These are the activations of a small neural network, seen along a few directions. Each row is one input.
In each table, some parts of the input vary, and every possible input appears once, in random order.
A made-up example of a description, with smaller parts first: one of 6 places along a line, together with either a single point or one of 11 places along a line or (one of 3 separate values, together with one of 8 places around a ring).
Shared parts are said once, and a part with two or three values counts as separate values.
In the rows, 128 means zero.

Other details of the inputs vary at random and push rows far along two fixed directions, the same in every table; ignore that.

A family of inputs:
row 1: [102 112 145 136 142 127 101 109 123 128 136 123 118 134]
row 2: [105 119 156 141 128 128 116 114 122 121 137 116 113 141]
row 3: [138 134 132 138 147 150 117 125 127 143 105 112 108 141]
row 4: [167 102 116  98 122  30 120 212  91  96 106 150 117 124]
row 5: [112 117 123 124 134 143 138 122 165 130 133 117 123 149]
row 6: [133 144 134 123 141 140 130 121 157 137 132 132 104 140]
row 7: [120 132 134 120 111 132 114 111 158 148 144 115 110 134]
row 8: [186 158  51 103  91  86 180 190  76  83 143 165 204  72]
row 9: [172  92  92  97 103  64 112 215 115 108 132 126 133 149]
row 10: [144 185  92 139 114 164 174  91 105 111 158 138 211  85]
row 11: [130 117 130 142 132 143 110 118 129 146 124 101 121 149]
row 12: [116 149 119 156 110 145 175  84  81 122 136 149 215  57]
row 13: [118 116 130 126 124 140 133 117 165 140 138 126 114 139]
row 14: [113 136 158 137 143 134 123 120 118 119 118 129 100 137]
row 15: [146  86 102  98 116  51 114 207  90  99 110 161 113 120]
row 16: [110 130 147 135 159 133 108 118 122 124 120 133 104 122]
row 17: [117 133 134 116 120 141 128 120 158 150 122 132 100 126]
row 18: [137 140 136 121 134 136 122 112 156 133 144 121 111 146]
row 19: [114 130 124 123 143 146 142 128 161 132 123 128 117 149]
row 20: [142 192  99 134  96 163 170  90 103 132 144 154 189  56]
row 21: [120 111 131 133 133 152 124 129 151 139 123 116 128 147]
row 22: [127 119 130 138 140 152 125 127 130 148 101 117 111 141]
row 23: [108 115 158 139 142 114 115 108 129 134 129 115 125 137]
row 24: [170  93  92  90 110  71 126 226 113 109 109 143 124 141]
row 25: [135 138 135 127 149 154 122 132 143 135 116 119 118 147]
row 26: [170  78  86 109  98  63 117 212 103 117 108 129 121 137]
row 27: [128 164  96 135  80 163 173  86 110 137 150 148 199  57]
row 28: [127 169 112 150 121 152 147  80  68 111 149 151 202  64]
row 29: [ 96 103 142 140 140 131 109 114 130 129 124 131 115 125]
row 30: [125 126 133 124 127 135 124 114 160 138 151 117 117 145]
row 31: [142 131 133 139 140 143 108 116 126 141 118 104 115 149]
row 32: [104 119 157 138 149 122 129 117 129 138 104 135 117 133]
row 33: [102 122 156 140 136 136 130 124 123 125 115 133 103 133]
row 34: [ 99 110 154 144 125 133 125 118 127 123 124 125 110 135]
row 35: [122 127 133 119 135 144 139 122 160 141 128 134 107 138]
row 36: [119 130 161 137 150 114 113 107 125 128 122 119 120 138]
row 37: [116 134 159 138 137 129 115 113 118 117 131 119 107 141]
row 38: [132 146 137 118 119 132 111 109 154 142 138 119 104 135]
row 39: [118 128 125 124 136 138 128 120 160 129 146 108 126 154]
row 40: [139 135 136 129 142 148 113 124 142 133 128 111 125 155]
Description of these inputs: one of 5 places around a ring, together with either one of 3 separate values or one of 5 places along a line.
The inputs of row 39 and row 10 match in every part but the place on the ring of 5. If row 7 is changed in the same way as row 39 into row 10, which row does it become?
Answer: row 38
Start at row 27 and move only the place on the line of 5, one step at a time. The first step leads to row 13. Which rows follow, in order?
Answer: row 5, row 21, row 26
Change only the place on the ring of 5 in row 30. List by row number the other rows that result.
Answer: row 6, row 13, row 18, row 35
Start at row 12 and move only the place on the ring of 5, one step at a time. The first step leads to row 23. Which rows follow, in order?
Answer: row 36, row 4, row 32

A family of inputs:
row 41: [141 105 113 116 118 132 112 153 157 147 121 111 101 158]
row 42: [126 108 133 112 130 103 117 140 163 128 141 116 110 158]
row 43: [142 123 117 110 140 128 124 156 165 124 133 115 104 170]
row 44: [ 90 177 164 164 138 199 134  31 125 144 146 123 144  99]
row 45: [ 90 167 163 173 172 203 145  43 118 132 129 117 165 117]
row 46: [ 94 176 149 151 143 206 160  43 152 157 132 134 151  97]
row 47: [116  99 147 133 158 110 116 151 119 121  98 127 103 150]
row 48: [141 128 134 109 126 103 108 137 158 138 133 120  94 149]
row 49: [133 101 115 117 126 133 122 157 162 137 122 114 107 164]
row 50: [134 113 131 112 122 103 106 136 159 138 139 114 103 152]
row 51: [125 101 131 115 118 107 112 139 157 146 124 121 100 144]
row 52: [118 106 146 124 123 100  96 134 131 124 136 119  95 145]
row 53: [134 154  79 146  72 129 193 116  40  95 154 174 249  23]
row 54: [121 125 150 117 139 102 107 140 133 115 129 133  86 144]
row 55: [132 116 134 111 122 108 114 141 155 146 118 127  90 140]
row 56: [123  92 145 137 140 109  98 144 114 135 102 115 103 146]
row 57: [ 96 165 161 177 154 208 138  40 106 155 112 120 155  98]
row 58: [117  97 133 115 126 108 122 144 160 137 125 124 106 149]
row 59: [125 111 149 130 156 111 109 150 116 127  94 130  94 144]
row 60: [141 112 116 114 130 128 117 153 163 129 138 106 111 172]
row 61: [115  88 147 137 148 110 108 148 118 126 104 118 110 152]
row 62: [139 120 148 130 147 105  95 141 115 127 111 114  97 152]
row 63: [174 106  63 106  54  38 149 209  40  86 138 173 189  56]
row 64: [ 68 158 162 168 147 203 156  40 128 137 135 137 153  96]
row 65: [198 131  70 103  96  37 147 221  35  73 123 167 186  79]
row 66: [143 177  82 139  80 132 193 117  38  96 145 186 233  15]
row 67: [131 105 145 134 143 105  93 140 116 127 117 108 107 155]
row 68: [110 101 148 124 131 100 106 139 135 114 138 122 102 151]
row 69: [149 117 114 114 122 127 107 148 159 139 137 104 104 166]
row 70: [133 112 115 112 136 133 130 161 163 132 117 122 101 162]
row 71: [ 84 164 146 154 145 204 166  45 156 151 136 131 160 103]
row 72: [143 124 118 110 134 134 123 159 160 138 113 125  91 156]
row 73: [220 139  39  87  63  60 151 223  76  94 144 153 182  90]
row 74: [124 100 147 134 151 105 103 144 120 118 118 111 113 160]
row 75: [127 119 134 108 140 104 124 143 165 123 135 125 104 156]
row 76: [ 83 165 162 167 133 201 140  36 121 151 132 131 141  89]
row 77: [181 198  55 126  86 158 196 125  75 105 158 160 240  50]
row 78: [148 120 116 113 122 133 114 154 157 147 115 117  91 155]
row 79: [ 76 168 163 164 152 198 149  37 133 129 149 128 153 108]
row 80: [136 132 136 105 137 104 117 142 161 129 131 128  94 150]
What is each input in this table made of?
Answer: one of 2 separate values, together with one of 4 places along a line, together with one of 5 places around a ring
The inputs of row 53 and row 68 match in every part but the choice among 2 separate values. If row 70 is changed in the same way as row 53 into row 68, which row does it become?
Answer: row 43
The inputs of row 80 and row 46 match in every part but the choice among 2 separate values. If row 77 is changed in the same way as row 80 into row 46, which row does it become?
Answer: row 72
Change only the place on the line of 4 in row 60. List by row number the other rows that result.
Answer: row 42, row 68, row 74
Change only the choice among 2 separate values in row 51. List by row number the other rows that result.
Answer: row 50
